Each row below is a small network's average activation on inputs in which a field has the value named, seen along a few directions.
Values that are neighbours, or in one group, have similar rows; names and order tell nothing.

Other fields vary at random and push rows far along two fixed directions, the same in every table; ignore that.

Values of Lesu:
l12: -6  0  -18  -27  -3  -8  34  0  17  20  17
l1: 23  5  15  -76  -5  -9  -18  8  25  41  -6
l9: 10  -24  89  -54  16  9  -114  17  61  29  -29
l8: -5  -21  52  66  8  -34  -46  -19  -50  -83  -17
l3: -4  20  -67  8  -7  33  65  2  -2  26  16
l7: -3  9  -22  -20  0  21  32  16  26  34  25
l15: -15  17  -47  5  3  -7  79  -5  -8  1  31
l13: 21  -2  16  -32  9  28  -32  12  34  42  -25
l4: 0  6  2  -11  -5  -22  -5  -13  -9  -12  -2
l11: -5  5  -29  35  -14  -5  22  -11  -38  -33  3
l6: 12  -7  12  3  13  14  -34  13  8  27  -18
l2: -23  -26  36  96  10  -3  -21  -13  -32  -79  -1
l10: -17  5  10  21  9  -19  5  2  -7  -27  10
l14: 10  15  -37  -24  -22  4  32  1  -3  27  2
l5: 2  -3  -13  10  -12  -1  2  -10  -23  -12  -7
Lesu is arranged as 5 separate groups.
List the group mates of l4, in the order listed. -> l1, l8
List the group mates of l3, in the order listed. -> l13, l6
List the group mates of l5, in the order listed. -> l11, l14
List the group mates of l2, in the order listed. -> l9, l7

Values of Fenas:
f2: 22  1  -1  -18  -12  -27  0  -5  -16  3  -15
f1: -3  -24  59  -21  18  -6  -37  13  32  13  1
f6: -42  -18  12  117  11  6  2  -17  -40  -74  15
f3: 21  25  -49  -50  -19  21  23  -2  4  25  -4
f8: -6  -2  -10  19  -9  -36  34  -14  -30  -20  15
f7: 0  -20  83  -40  22  -24  -87  9  27  -13  -9
f4: 10  21  -53  -10  -20  27  29  10  14  35  -4
f5: -1  16  -41  2  10  39  35  6  11  31  0
Fenas is arranged as a ring.
List every value one step from f2, in the order listed. -> f3, f8
List every value one step from f6, in the order listed. -> f1, f5

Values of Mag:
k17: 14  2  7  -32  1  3  -4  -2  6  19  -9
k18: -2  11  -21  -3  3  23  18  3  9  13  5
k5: 13  -2  12  -41  -4  -12  -18  12  22  20  3
k3: 1  5  -34  12  -8  13  29  5  -2  11  14
k16: -3  11  -21  -8  2  -5  46  -8  -5  4  26
k6: 8  -10  9  -10  -3  19  -18  2  21  21  -6
k8: 0  -7  12  -6  -1  -7  -24  10  16  16  -7
k20: 7  7  -29  7  -13  -2  38  -7  -21  4  7
k11: 4  -3  7  7  6  -4  0  3  6  12  -2
k14: 6  7  -22  -23  -10  -7  36  -1  6  19  20
k7: 3  11  -42  6  -17  -5  40  -8  -15  3  7
k12: -9  16  -42  6  -4  0  44  4  3  12  11
k1: 23  1  34  -95  5  4  -50  16  45  47  -27
k19: 2  -19  52  9  13  14  -61  -1  2  -14  -23
k13: -12  10  -9  2  -2  -8  23  -8  -12  -15  13
k2: 2  -12  44  14  4  -13  -65  -3  -11  -38  -30
k9: -11  1  0  34  3  12  -13  -3  -8  -20  1
k15: -30  -8  7  74  10  -5  14  -9  -37  -63  0
k10: -13  -21  47  67  18  -10  -33  -8  -33  -53  -15
k4: -4  1  -11  -20  -3  -10  -2  1  6  3  10
A value of Mag combines one of 5 hidden first parts with one of 4 second parts; all combinations occur once.
k16 and k19 share the first part; k16 and k5 share the second. Which value has the first part of k5 and the second part of k19? -> k3
k13 and k15 share the first part; k13 and k4 share the second. Which value has the first part of k4 and the second part of k15? -> k12
k10 and k17 share the first part; k10 and k8 share the second. Which value has the first part of k8 and the second part of k17? -> k7
